These are the activations of a small neural network, seen along a few directions. Each row is one input.
Each table varies a few parts of the input and shows all the possible inputs, shuffled.
Descriptions start from the smaller parts, as in this example, which fits no table here: one of 2 separate values, together with either a single point or one of 11 places around a ring or (one of 5 places around a ring, together with one of 6 places along a line).
Shared parts are said once, and a part with two or three values counts as separate values.

Other details of the inputs vary at random and push rows far along two fixed directions, the same in every table; ignore that.

A family of inputs:
R1: [ 41  -7 -39 -15  -4  -3   8   4   2 -18  -4]
R2: [ 39   4  11  -9  -6  -6 -16  17  41 -29  -2]
R3: [-50   5  32  21  -4  11  12 -31  -6  37   1]
R4: [  6  20  32   8   8 -14 -30  25  40  28  11]
R5: [-10   6  29  13  -4 -30 -24  23  44  11   1]
R6: [ 13 -30 -21 -26  17  -2   9  18 -11 -40   4]
R7: [ -5 -21   3 -16  10  -7 -16   1 -14  -6  15]
R8: [  1   4 -11  -4  -4  16  22 -33 -22   5  -8]
R9: [  7   8  16  12   6 -21 -32  29  28  36  10]
R10: [-23 -16  -6 -10  13  12   6  -5 -52  -3   7]
R11: [-12   4 -10   5 -18   5  13 -28 -28  -8 -14]
R12: [-40  -4   3  22   4  -2   8 -23 -16  53   0]
R13: [ -9  -2 -16   1   3  21  31 -24 -15   1 -11]
R14: [ 33  10 -30  -9 -16   7  10  20  -1 -53 -11]
R15: [ 10  16   8   6  -4  12  -3   6   9 -14   0]
Description of these inputs: one of 3 separate values, together with either a single point or one of 4 places along a line.
Changing only the choice among 3 separate values turns R3 into R15. The same change can be made to R6. Which row results?
> R10
Change only the place on the line of 4 in R14. List by row number the other rows that result.
> R4, R9, R15
Change only the choice among 3 separate values in R9. List by row number the other rows that result.
> R1, R12

A family of inputs:
R16: [-16  10  -1   5  -1  12  17 -12  -8   9  -6]
R17: [ 31   9 -16  -6   1 -10  -5  30  31 -25  -5]
R18: [  0   5   8  -2  -6  -6 -17  17   0 -18   5]
R19: [-24   1  30   7   0  -9 -17 -16   7  42   7]
R20: [-29   3  39  19  -5  -6 -15 -13  16  38   5]
R21: [  8  -4 -12  -5  -3  -4   1 -10  -8   7  -4]
R22: [ 0 11  2  8  1  8  9 -2  0  5 -4]
R23: [-27   6  36  17   9  -3 -15  -5  13  44   9]
R24: [11  6  6  4  1  7 -4  5 13  1  2]
R25: [ 5  6 -5  8 -8 -8  1  7 15 -9 -7]
R26: [-36  -8  41   4   7 -11 -29   0  -5  33  18]
R27: [ 10  -8 -28 -20   5  25  26  -9 -33 -51  -4]
R28: [-32  -7  -1   4   8  10  16 -25 -24  31   2]
R29: [-12   0 -36   0 -13  19  42 -30 -36 -21 -17]
R30: [-2 -5 -5  6 11 -6 -4  5 -5 28  3]
R31: [-37   2  12  10   5  13  13 -28 -16  30   0]
R32: [ 32 -14 -20 -19   7 -10   2  18  30 -35  -4]
R33: [-15   1 -18  -7  -3  27  30 -20 -48 -27  -7]
R34: [ 21   0 -29 -14  -7  22  30 -25 -19 -39 -13]
R35: [ -2   5  22   5   7 -21 -34  14  18  47  11]
R36: [  2 -11   1  -1   6  -7   0   0  12   2   1]
R37: [ 42   9  -3 -13   3   0 -12  17  27 -24   0]
R38: [ 17  11 -15   5  -8  19  18  -3  -9 -14  -9]
R39: [ 20 -10  -9  -4  -1  -4   1   6  15 -13   0]
R40: [-24  16  22  23  -1  -8 -12   2   7  42   4]
R41: [ -4 -12 -10 -11  10  -4  -5   9 -20  -2   6]
R42: [ 11  -6  -4  -8   3  -3   6   3  24 -24  -4]
R43: [-22  -7  -6  -6  -3  27  23 -31 -50 -19  -1]
R44: [ 35  -6  -9  -8  14  -9 -10  27  28 -14   4]
R45: [-17  10  10  19 -15  -4  -2  -8   3  19  -3]
R46: [  0 -10 -14 -11   0  16  21 -12 -26 -36  -1]
R47: [-27  -9  24  -2  13  -7 -18   4  -5  21  14]
R48: [-35  21   6  18 -12  16  11 -37 -40  42  -2]
R49: [  8 -12  -7   0   5 -16  -5  10  11   6   0]
R50: [ -8 -10 -32  -5   6   9  24 -13 -31   9  -5]
R51: [-38   4  43  13  -2 -10 -17   0   3  27  10]
R52: [ 25  13  16  -3  -8 -13 -18  13  38  -9  -2]
R53: [-5 16  2 17 -9  4 -2  1 -2 18  0]
R54: [ 24 -14 -18 -13   5 -19  -5  21  25 -15  -3]
R55: [-15  -1 -24  -1 -11  17  29 -19 -46 -25  -7]
R56: [-21 -14  13   1   5 -15 -14   5 -10  23  11]
R57: [ -1   6   4  -3   1  -8 -15  22   5 -13   5]
R58: [ -1 -17 -13 -12   4   5  11  -4 -21 -22   4]
R59: [ 31   4   8 -10   9 -13 -26  23  31   3   8]
R60: [-11   0  16  12   6  -2 -12  -1   3  36   8]
R61: [-11  11 -21   5 -18  19  29 -37 -38  -4 -13]
R62: [  4 -12   2 -10   6 -13 -19  18  -5  -5   8]
R63: [ 29  -3  -3   0   7 -17 -23  33  27  10   6]
R64: [-3 21 15  6 -6  6 -5 -8  0 20 -1]
R65: [ 26   1  -5  -9  -3 -10   0  20  38 -34  -8]
R66: [  8 -11 -24  -1  -5   2  13  -7 -15  -2  -7]
R67: [ 29   3   0  -2  -3  -9  -3  19  36 -28  -6]
R68: [ 27  -4   0  -6   4  -7  -4  15  36 -28  -3]
R69: [ 17   5  -6   3 -13   5   9  -1  10 -20  -9]
R70: [  0   3  14  -5  -4   3 -10   9  -4 -21   4]
Describe the family of inputs behind these rows.
> one of 5 places along a line, together with either one of 3 separate values or (one of 2 separate values, together with one of 4 places along a line)
Changing only the place on the line of 5 turns R57 into R33. The same change can be made to R61. Which row results?
> R52
Changing only the place on the line of 5 turns R40 into R23. The same change can be made to R29. Which row results?
> R42
Change only the choice among 2 separate values in R23. List by row number the other rows that result.
> R68
Change only the choice among 3 separate values in R27. List by row number the other rows that result.
> R43, R46
Change only the choice among 3 separate values in R56. List by row number the other rows that result.
> R41, R62
Start at R50 and move only the place on the line of 5, one step at a time. The first step leads to R28. Which rows follow, in order?
> R31, R16, R17
